Q:
[[ 12   1  22  19  20 -26  13]
 [-15   2   7 -15  17   5   4]
 [  0 -33   6   5  12 -24  22]
 [-27 -31  -8  -4  -6  17   3]
 [ 34   7 -20 -29 -24  33  26]
 [-10  -2   5  12   2  23   8]
 [ 10  -3  -7  -8  -8 -27  -7]
 [ 12   0 -25  -5 -38  39   1]
 [ -4  -5  13 -12  26   0  19]
 [ -3  -1   3  26  -6  -5 -10]
 [-17 -40 -13  38 -32  24  -1]
 [-20 -31   2  -1   9  12  17]]
A: 2

Q:
[[ -9  35 -14  -7 -10   6  -5  11 -12  20  10   0  23  11]
 [ -8  38 -14  -7 -10   2  -4  14 -12  17  13   1  26  13]
 [ -9 -12 -20 -14 -19  -5 -11  44 -14  -8  48 -20 -14 -15]
 [-15   7 -15 -13 -13  16 -13  18 -15  19  15  -9   1  -5]
 [-14  10 -13 -10  -9  35 -12  -8 -14  40 -12  -5   3  -3]
 [-18 -33 -19 -20 -20  13 -20  43 -18   1  42 -25 -30 -28]
 [-15 -26 -20 -19 -21  -2 -17  55 -17 -11  56 -25 -25 -24]]
A: -20

Q:
[[ 31  20  14  -8  25  -5  -1  -4 -15 -29   2  -8 -44]
 [ 27  22  13  -9  27  -4  -9  -3  -6 -37   3  -4 -38]
 [ 31  21  14  -8  25  -5  -3  -4 -13 -32   2  -7 -42]
 [ 29  21  13  -9  25  -4  -6  -3 -10 -34   2  -6 -40]
 [ 29  21  13  -8  25  -4  -5  -4 -12 -33   2  -6 -41]
 [ 32  19  14  -7  23  -6   1  -5 -19 -27   1 -10 -44]
 [ 29  21  14  -9  26  -4  -8  -3  -8 -35   3  -5 -39]]
A: 14

Q:
[[  1   2  -1  -3   0   2]
 [ -1   2  -1  50   2   1]
 [  2 -22   2  -9 -52  -6]
 [ -1  -1   1  -2   0   0]
 [  2  -1   1   0  -2   0]
 [  1  -2   1  -5  -2   4]]
A: 1

Q:
[[-37 -42 -11   2   2  16  -2 -23  11  -4]
 [ 13  16  -1   0  -4   4 -10  -7   8   4]
 [ 18 -30  10  19  -6   3   1   2  -2 -13]
 [ -8   8  15 -15  -6  -6 -25  44   6 -21]
 [ 37  32  20  -9 -13  12 -12 -16  16   2]
 [  0   6  -2   9  -1   1  -7  -1  -1  -2]
 [ -8  15  -1 -10   5  -9   9   0   1   6]
 [ 33  31  21  -5 -14  15 -12 -19  18   5]
 [  4  -4   2   5  10   5   5  -1  -1   0]
 [ 29 -19 -37 -31 -32 -14   9   5  12   6]
 [-24 -29  -5 -26  -9 -22  24  10   3   4]
 [ 25 -37  22  21 -15   1  -5   2   1 -13]]
A: 22

Q:
[[ 49   2  26   6   1 -26   5   1 -24  24  44  18 -22  -8 -20  10]
 [-35  31  16  -3   7  23 -27   3   6   1  10  13  40  23 -17  35]
 [  9   4  19  11  26 -49 -10  20  33  40  18  13 -35 -21  15 -18]
 [ 29  -7  12 -14  13   0  -3  24 -15  46   1  40 -35  25  -6   4]
 [ 23  23  18  25  23  10 -18   6 -11   8   1  41   5  19 -16 -16]
 [ -7   0 -17  19  -7  -8  27 -31 -15  19  46  15   7 -31 -24  -3]
 [ 23 -47 -14  -7  19   0  20  24  29  33  23 -19 -26 -29   6 -23]
 [  7 -15  -7   8  -3  19  35  13 -15  16  18  -6   7  27  -1 -36]
 [ -3 -19 -25 -33  -1  23 -27  -9 -11  26  14  15  18 -14 -32  14]
 [  1   6  -8  14  11 -39 -20   4  15  -4 -10  15 -37 -14 -29   9]
 [-19  27   2 -17   3   4 -21 -15 -11 -27 -12   3  14 -19 -33   0]]
A: 2

Q:
[[  7  -2   3  -6  16  18  -2   0   3  -6   2  -1 -10   7]
 [ 10   3  12 -19 -13  -6   3   0   4   7   4   6 -17   0]
 [ 28  23  11  36  -6  16   9   3   4 -30   0   9 -17 -13]
 [-22 -10 -40  17   8   8   5   3   4 -11   3   8  17   4]
 [  3 -26  18  -9 -21   5  17  -3  -6  11   8  28 -19 -13]
 [  1  -6  -4  -7   8 -23  -7   5  -6  12  -8 -10  12  -6]]
A: -4
---
 28   56   28  -14  -18   39
 37   39   37   -5   -5   54
Out: 54

-53    1   -1    2   -1    0
-36    0    0    0   -1    1
  0    0    0   -1    1    0
Out: 0

 -7    6   19  -15   55  -11  -16 Out: -16

 22    0  -10   45   12 Out: 12

-43   52   13   -6   21   -1 Out: -1

 -3  -17  -23   47  -19  -27  -20
 -1   14  -15  -21  -26   11   -1
  2   14  -19   11   27  -13    2
Out: 2
---
array([[ 445,    1,  -49,  -29, -227,  116],
       [ 114,   61,  734,  218,  641,  205],
       [-278,  427,  321,  919, -527,   84]])
427

array([[105,  37,  69, 131, 210],
       [ 89,  84, 101, 126, 167],
       [ 97, 126,  42, 112, 101]])
126

array([[23, 76, 76, 76, 76, 76, 76],
       [72, 78, 76, 87, 73, 78, 73],
       [74, 39, 76, 76, 77, 73, 76]])
39

array([[6177, 4135, 5358, 2801, 6034],
       [3142, 2679, 6299, 5292, 3628],
       [6518, 4045, 4729, 7818, 6802]])
4045

array([[  2, -15, -40,  -6,  14,  27],
       [ 12,  18,  31, -12, -14,  -1],
       [ 13,  19,  12,   1,   9,  19]])
19

array([[-14,  -7,  -6,  11,  23,   1, -17],
       [ 37,  27,  15,  23,   9, -42, -27],
       [ 39, -31,  18, -17, -35, -36, -39]])
-31

array([[  3,  -3,  14, -22],
       [ 46,  14, -17, -32],
       [-17,  18,  29,  20]])
18
---
[[ 47  22  34 -51 -47  30]
 [  5   0   1 -10  -9   6]] value -51

[[ 34  15 -41 -22]
 [ 47 -11  41 -37]
 [ 36 -39  -6  18]] value -11

[[-18   1 -51  42]
 [-20 -56  21  52]
 [ 24  34 -53  51]] value -56

[[ 28 -24  27 -33 -32 -31 -41]
 [ 34 -38  33 -30 -33 -32 -27]
 [-34  34 -31  27  27  30  23]] value -33

[[ -5  10  32  27   0]
 [-13   7  33  30 -12]
 [-14  19  41  37  -2]] value 33

[[ 31 -15 -26 -33 -31 -42]
 [  7  -6  -4  -9  -4 -12]
 [-32  16   3   2 -14  17]] value -9

[[ -7 -15   8  -4]
 [ -9  45 -18 -24]
 [-13   8  -7  36]] value 45

[[-37 -22 -31  -3]
 [  9   2 -22  25]
 [ 39  53  51  46]] value 2

[[ 14   1  16  15  -6   1  35]
 [ 19   5  -6  -9  -4  -2 -44]
 [  5 -21  13   1  -6  -4 -31]] value -4
---
[[-53 -11  -6  10 -23  15 -13]
 [-46 -11 -15   6 -24  16  -8]
 [-37 -10 -30  -2 -28  18   1]]: -28

[[-15  -2   3  52]
 [  3  28  12  12]
 [-17 -18  -5  47]]: -18

[[ 10  47  34   0 -16]
 [ -8 -48  -5  45  15]
 [ 19  41  15 -33 -23]]: 15

[[ 22   0 -36  19  -2]
 [ 27   2 -18  22   6]
 [ 22  52 -40   9  15]]: -40

[[-14 -28  15  17  28  22]
 [  1  20  -4 -11  -8 -43]
 [-11 -22  14  11  25  17]]: 11

[[  0  -8 -19  21]
 [  8 -28 -17  18]
 [ 46  16 -11 -31]]: 16

[[-20  45 -13  41  -1 -15]
 [-24  19  -8 -12   1   1]
 [-26  43 -10 -38  29  48]]: -38

[[ 22  51   9 -21  36 -48]
 [ 25  10  -5   7 -40  50]
 [  9   8   0  -7 -44  29]]: -7

[[42 44 46 44  0 -3]
 [46  1  1  2 -3  0]
 [46 42  0  2 44  2]]: 2
